Each row below holds a small network's activations on one input, seen along a few directions.
Each table varies a few parts of the input and shows all the possible inputs, shuffled.
A made-up example of a description, with smaller parts first: one of 6 places along a line, together with either a single point or one of 9 places along a line or (one of 3 separate values, together with one of 5 places around a ring).
Shared parts are said once, and a part with two or three values counts as separate values.
(in the rows, 128 means zero)

Other details of the inputs vary at random and push rows far along three fixed directions, the same in every table; ignore that.

Rows:
R1: [122 166 103 119 102 112 160 100  87  74 111 114  78]
R2: [129 143 167 107 170 115 103 111 122  57 168 128  89]
R3: [103 150 108 100 103  97 152 107  99  80 106 110  65]
R4: [ 91 144 104 165  75 108 171 114 134 116  80 123 102]
R5: [109 136 113 126  99 108 161 103 107  74  89  91  67]
R6: [140 127 144 179 125 149 133 114 136 107  86 127 123]
R7: [137 114 139 217 108 178 131 133 156 150  79 141 151]
R8: [153  97 169  89 179 148  76 157 122 164 169 155 172]
R9: [118 154 122  68 151  93 135 116 101  70 192  99  92]
R10: [117 130 100  84 123  77 143 162 129 138 196  95 167]
R11: [127 121 111  41 155  91 132 140  85  94 170 110 130]
R12: [121 120 130 122 138 132 118 137 141 165 125 137 128]
R13: [126 125 144 175 107 181 114 120 137 188  56 160 131]
R14: [137  97  91  57 106  94 155 136 157 114 191 116 175]
R15: [132 146 115 122 108 109 156 112 103 126 105 122 134]
R16: [105 155  91  85  98  98 145 123 104 133 107  97 109]
R17: [132  64 154 181 136 163 104 177 182 197 114 150 177]
R18: [122 132 178 113 182 122  83 118 134  55 182 136  98]
R19: [135 156 172 140 170 136  77  98 144  86 154 125  97]
R20: [156 128  68 125  59 160 169  96 143 157  64 145 160]
R21: [130 161 105  96 119 110 134 118 101 128 114 112 135]
R22: [122 109 115  98 117 127 134 161 120 172 111 141 142]
R23: [138 140 163 103 170 164  79 118 104  80 153 143  83]
R24: [132 157 154 125 165 139 100  90 118  85 133 134  89]
R25: [162  68 153 140 161 156 104 191 159 185 166 140 192]
R26: [107 178  93 170  77  98 170  99 130 120  83 106 137]
R27: [119 185  95 128  96 113 149  87  95  86 107  96  83]
R28: [137 113  99  99 125 133 141 158 103 159 134 130 160]
R29: [117 131 154 146 150 175  82  98 123 102  91 146  65]
R30: [114 126 100 110  94 125 161 127 100 117  72 101 101]
R31: [128 154 124 116 123 102 146 109 106  79 123 123 101]
R32: [126 154 107 132  91 140 159 112  92 136  91 125 126]
R33: [110 123 101 105 112  94 161 147 132 166 132 119 141]
R34: [114 105  83 161  76 109 185 159 148 201  81 128 170]
R35: [129  94 159 126 171 152  75 137 140 134 143 148 108]
R36: [127 136 126  91 126  89 153 125 104 110 151 115 137]
R37: [160 123 135 180 133 167 101 150 159 222  90 162 195]
R38: [130 135  90  97  99 119 168 128  79  99 104  95 113]
R39: [151 114 147 100 161 146 100 156 121 153 137 157 158]
R40: [117 111 177 126 159 134  89 127 147 122 161 135 102]
R41: [140  99 111 106 135 112 135 162 118 150 169 127 159]
R42: [159 128 139 121 137 179  87  68 155  73 127 150  89]
R43: [125 137 108 115 121  91 171 142 133 156 140 121 172]
R44: [147 122 138  81 166 142  79 158 122 158 179 130 154]
R45: [124 118 150 135 163 138 102 148 153 143 185 141 155]
R46: [103 139 110  74 125 110 141 129 109 132 126 115 110]
R47: [149 131 138 195 115 172 125 132 141 166  88 165 140]
R48: [120 128 168 139 150 153  83  97 127 103 121 140  69]
R49: [132 147 124 136 130 116 142 117 127 137 120 132 140]
R50: [161 117 146 173 144 157  94 154 165 213 116 159 196]
R51: [141 141 156 169 139 155 114  93 121  72  86 125  86]
R52: [117 111 100  36 138  67 126 170 119 149 190  94 142]
R53: [117 151 153 180 119 157 113  89 134  96  74 145  58]
R54: [115 151 150 201 130 153 116  78 137  74  91 141  93]
R55: [131  90 114  61 155  84 137 183 122 134 222 110 168]
R56: [141 120 101 102 127 125 148 167 123 206 119 143 201]
R57: [141  98 155 189 128 166 108 158 166 203 137 163 195]
R58: [140 127 142 183 123 163 129 142 150 159 112 158 148]
R59: [133 136 154 131 162 131 101  98 115  67 139 131  88]
R60: [143 130  62 139  47 122 197  96 156 139  87 127 157]
R61: [137 131 153 130 142 138 108 117 117 112 156 132 114]
R62: [113  86 150 145 151 134  97 151 163 148 152 143 140]
R63: [120  95  82 128  90 101 177 170 134 199 104 127 172]
R64: [112 138 126 120 115  89 154 120 119 105 145 113 142]
R65: [136 134 150 112 168 131  96 100 108  68 144 129  88]
R66: [128 170  97 161  89 125 153 109 120 137  96 114 122]
R67: [126 148  98 119  90 108 168 113  92 122 117 111 121]
R68: [109 111  88 123  96  91 179 167 149 205 125 121 176]
R69: [127 120 123  93 127  83 154 148 120 135 166 116 163]
R70: [152  85 118  62 153  95 137 178 111 138 168 108 175]
R71: [128 129 153 114 146 121 116 125 123 104 180 121 118]
R72: [152 127 165 152 162 161  86 124 132 127 116 165 125]
R73: [124 157  76 175  70 133 183  99 100 126  56 122 112]
R74: [131 166 158 173 148 158  86  91 142  95 135 127  83]
R75: [119 125 120 137 114 105 160 126 124  90 116 104 136]
R76: [133 148  89 180  66 134 190 108 105 117  53 106 115]
R77: [150 101 155 111 171 154  90 143 117 101 161 125 114]
R78: [122 108 153 118 172 129  92 141 137  92 198 129 126]
R79: [121 143 108  64 137 113 141 137  95 124 164 116 133]
R80: [125 135 129 195 104 152 138 130 146 144 101 151 143]
R81: [108 114 102  85  98  75 166 146 112 145 143 107 134]
R82: [161 109 152 179 136 194 104 137 132 169  59 158 160]
R83: [159 127 123 137 105 168 125  81 161 109 110 148 122]
R84: [145 118 163 104 190 151  73 137 131 129 191 144 124]
R85: [103 158 161 194 131 157  84  86 164 104  99 131  74]
R86: [105 112 148 142 146 132 109 146 169 159 149 140 143]
R87: [121 126 100  87 127  87 162 157 123 143 185 109 159]
R88: [126 120 176 124 190 132  78 133 155 114 190 144 143]
R89: [131 138 143 184 133 147 122 103 139 112  96 143 118]
R90: [122 121 150 155 139 141  98 142 170 175 131 137 139]
R91: [103 116 143 170 108 133 126 129 154 155 110 139 135]
R92: [110 137  88  99  95  79 159 145 126 157 128  98 135]
R93: [134 105 154 163 139 171  96 123 141 127  84 137  94]
R94: [107 111 134  76 141  87 134 131 117  59 163  83  77]
R95: [ 96 149 113 118  99  91 161 111 119  84 116 108  77]
Each input here is: one of 5 places along a line, together with either a single point or (one of 3 separate values, together with one of 6 places along a line).
Changing only the place on the line of 5 turns R94 into R5. The same change can be made to R2. Which row results?
Answer: R31
Changing only the place on the line of 5 turns R40 into R91. The same change can be made to R55. Which row results?
Answer: R78
Change only the choice among 3 separate values in R91. List by row number the other rows that result.
Answer: R57, R64
A walk changes only the place on the line of 5. It starts at R32 and steps to R67. List the rest of the walk in order.
Answer: R61, R71, R57

Rows:
R96: [159  68 138  96 162 143 102 196 145 211 161 160 207]
R97: [113 169 130 180 111 134 137  87 127  87  95 117  86]
R98: [127 127  77  66  94  89 176 134  97 116 138 101 140]
R99: [135 151  95 151  89 143 156 114 119 156  77 133 137]
R100: [130 104 122 150 119 123 143 157 152 174 126 142 174]
R101: [121 109 186 136 179 175  53 130 139 129 124 148  76]
R102: [134 133 142  64 162 117  99 122 111  95 178 121 109]
R103: [147 113 109 134 112 146 137 140 137 180  98 146 168]
R104: [127 107 122 121 127 103 142 168 142 179 156 133 183]
R105: [122 110 149  82 164 103 111 139 126  78 203 113 113]
R106: [110 133  91 106  97  72 180 136 118 113 133  97 139]
R107: [126 144 113 102 114 119 147 103  92  75 117 112  88]
R108: [122 157 112 103 121 118 142 104  88  85 121 112  89]
R109: [122 159 123 117 121 126 137  97  96  91 107 122  90]
R110: [124 146 154 168 134 149 106  88 152  88 116 137  89]
R111: [130 142  99 124  99 118 161 130 107 151  91 121 146]
R112: [141 124 188 198 161 194  65  94 172 106 124 161  98]
R113: [148  98 115  83 145 119 126 183 121 186 162 130 189]
R114: [128 154  95 160  80 136 169 101 110 128  47 124 118]
R115: [107 142 118  86 135  81 145 127 108  79 179  97 105]
R116: [ 82 129 127  96 126  78 137 131 120  94 150  91  75]
R117: [154 122 184 175 168 205  60 102 140 110 104 160  97]
R118: [118 151 113 189  88 126 161 115 139 151  75 129 141]
R119: [133 109 174  91 196 129  64 144 151 106 224 133 126]
R120: [139 117 134 220 102 169 134 130 165 179  71 153 162]
R121: [128 113 121 130 122 115 137 156 155 181 149 137 183]
What is each input in this table made of?
Answer: one of 2 separate values, together with either a single point or (one of 3 separate values, together with one of 4 places along a line)
Changing only the choice among 2 separate values turns R98 into R112. The same change can be made to R107. Which row results?
Answer: R105
Change only the place on the line of 4 in R115. List by row number the other rows that result.
Answer: R100, R104, R105
Change only the choice among 3 separate values in R118. List by row number the other rows that result.
Answer: R104, R121
Change only the choice among 2 separate values in R100. List by row number the other rows that result.
Answer: R96

Rows:
R122: [106 131 108  43 139  50 158 135 107  66 196  83 114]
R123: [127 121 182 115 188 146  66 128 141  92 196 129 100]
R124: [133 102  98 123 111  98 160 177 148 201 141 129 203]
R125: [141 110 197 140 198 172  38 138 162 124 186 157 117]
R126: [100 138  99  98  95  77 178 121 107  90 139  90 112]
R127: [129 127 122 223  84 159 157 128 157 190  52 152 156]
R128: [164 115 152  83 170 148  88 138 109 119 157 133 138]
R129: [131 180 111 153  88 163 144  51 101  77  45 131  53]
R130: [132  97 197 103 208 145  43 134 157  92 209 143 114]
R131: [127 138 175 169 154 158  88  99 146  88 123 142  81]
R132: [117 145 124 150 122 129 128 114 138 121 122 126 125]
R133: [130 121 107 170  95 126 157 148 148 189  97 138 169]
R134: [137  79 119 145 114 129 136 187 164 225 132 150 216]
R135: [129 130 120 197 100 146 149 125 148 170  81 140 146]
R136: [102 156  51   9  90  42 198 121  50  65 132  54  88]
R137: [121 196 136 188 101 175 131  42  95  79  23 143  47]
R138: [150  90  80  67 118 113 158 188 100 189 146 136 196]
What is each input in this table made of?
Answer: either one of 5 separate values or (one of 3 separate values, together with one of 4 places along a line)
List by row number the other inputs of the same sort as R134.
Answer: R122, R123, R124, R125, R126, R127, R130, R131, R132, R133, R135

Rows:
R139: [134 103 142 102 158 146  84 133 145 111 163 127 103]
R140: [109 193 110 131 111 119 153  71  77  51 102 104  59]
R141: [119 148 130 122 129 110 134 122 105 118 109 110 114]
R142: [151 127 177 148 176 167  77 117 136 106 137 158 125]
R143: [115 136 152 120 145 131 114 112 103  80 127 122  68]
R144: [ 92 156  97 109  90  50 193  95 108  20 165  67  86]
R145: [153 103 150  96 172 129  92 151 158 153 178 143 175]
R146: [122 104  86  89 100 100 155 171 131 184 141 109 163]
R147: [102 165 137 151 111 128 137  79  98  60  70 114  49]
R148: [125  99  82 105  94  96 186 168 111 162 114 121 162]
R149: [118 175 134 129 135 122 133  86  91  63 120 121  69]
R150: [149  75 136  62 157 111 112 171 146 153 212 139 178]
R151: [138 128  81  93 112  99 162 170 104 174 147 110 181]
R152: [125 128 121  39 151  75 129 132 116  84 205 108 134]
R153: [146 114 165 125 179 145  82 153 134 155 157 157 161]
R154: [130 120 176 174 171 142  88 131 169 109 181 140 137]
R155: [100 156 132 142 106 124 134  83 123  86  84 119  67]
R156: [148 125 168 118 180 151  86 123 122  94 169 148 115]
R157: [129 152 160 124 165 135  86  96 137  98 144 131 102]
R158: [124 153 118 143  97 145 145  74 123  77 103 123  87]
R159: [131 162 109  90 131 110 139 102  88  51 150  96  86]
R160: [164  86 165 121 170 151  90 152 146 143 153 145 168]
R161: [142 134 147 197 130 179 103 121 162 193  93 178 154]
R162: [129 132 144 189 121 182 104 126 154 196  89 163 143]
R163: [125 107 158 106 165 145  92 145 117 120 155 131 106]
R164: [125 107 142  54 169  92 113 172 102 133 202 121 138]
R165: [148 126 157 192 147 197  81 128 167 198 109 179 159]
R166: [133 102 141 174 123 165 111 131 167 168  85 163 144]
R167: [122 144  96 148  87 132 148 133 132 181  92 124 144]
R168: [123 137 137 175 115 148 130 112 125 132  56 128 106]
R169: [149 104 138  46 180  91 112 166 116 114 207 113 167]
R170: [111 151 163 120 152 130  88  98 128  91 137 131  80]
R171: [106 169 142 120 133 112 116  82 118  75 116 107  68]
R172: [133 148  95  96 111 112 145 117 120 108 149 108 127]
R173: [146 129 168 143 167 167  80 109 153 118 152 163 118]
R174: [140 158 113 207  95 178 126 106 151 183  60 152 141]
R175: [127 161 138 174 121 165 112 101 111 118  83 128  86]
R176: [104 147 136 243  93 142 144 123 162 169  77 138 138]
R177: [122 138 115 156 100 124 154 140 116 173  77 136 153]
R178: [128 111  93 131  97 109 173 147 122 152  80 116 154]
R179: [119 139 115 122 114 126 136 123 101 106 109 103  89]
R180: [132 100  70  97  92 101 178 174 111 165 120 104 167]
R181: [147 111 173 112 169 147  84 118 125  78 159 139 115]
R182: [139 111  82 107  83  97 194 153 106 152 122 119 176]
R183: [110 114  82  98  85  98 175 156 123 177 121 112 155]
R184: [125 138  83  62  96  85 167 113 106  76 162  85 112]
R185: [126 120 168 155 155 171  82  99 152  96 120 156  73]
R186: [120 134  82  95  95  78 175 151 124 176 130 121 185]
R187: [148  78 126  80 135 110 127 172 152 173 177 140 202]
R188: [115 121 111  81 121  89 146 156 121 163 163 121 149]
R189: [139 130 150 120 147 153 105 100 109  64 144 127  91]
R190: [141 132 158 110 178 128  90 133 121 117 155 130 132]
R191: [ 92 174 118 139  92 116 154  67 106  60  84 109  36]
R192: [143 133 102 128  98 133 155 117 106 105 111 109 126]
R193: [109 121 150  87 179  72 109 157 137  94 241 103 137]
R194: [132 139  86 131  90 124 170 127 131 160 113 131 163]
R195: [123 119 100 169  86 154 154 123 147 167  72 142 135]
R196: [111 108 191 186 169 150  77 140 173 123 158 138 111]
R197: [131 117 112 188  97 169 148 127 131 161  56 147 133]
R198: [151  84 184 175 176 192  63 146 162 157 110 177 139]
R199: [139  79 151  96 170 129  89 160 163 152 164 139 152]
R200: [108 117 115 211  89 125 164 136 165 148  91 127 140]
R201: [109 125 103  91 107  84 157 135 125 136 118 101 128]
R202: [137 122  94 128  83 110 173 125 140 150  98 120 168]
R203: [139 128  85 123  98 119 176 148 109 163 116 127 177]
R204: [121 140 105 152  96 134 158 139 108 173  86 129 145]
What is each input in this table made of?
Answer: one of 6 places around a ring, together with either a single point or (one of 2 separate values, together with one of 5 places along a line)
Changing only the place on the ring of 6 turns R170 into R155. The same change can be made to R167. Which row results?
Answer: R146
Changing only the place on the ring of 6 turns R154 into R144. The same change can be made to R156. Which row results?
Answer: R182
Change only the place on the ring of 6 in R199. List by row number the other rows that result.
Answer: R145, R157, R171, R201, R202
A walk changes only the place on the ring of 6. It starts at R177 and steps to R147. List the rest of the walk in order.
Answer: R198, R181, R142, R153
Change only the place on the line of 5 in R184. List by row number the other rows that result.
Answer: R150, R158, R187, R202
Change only the choice among 2 separate values in R201. List by row number the other rows that result.
Answer: R168
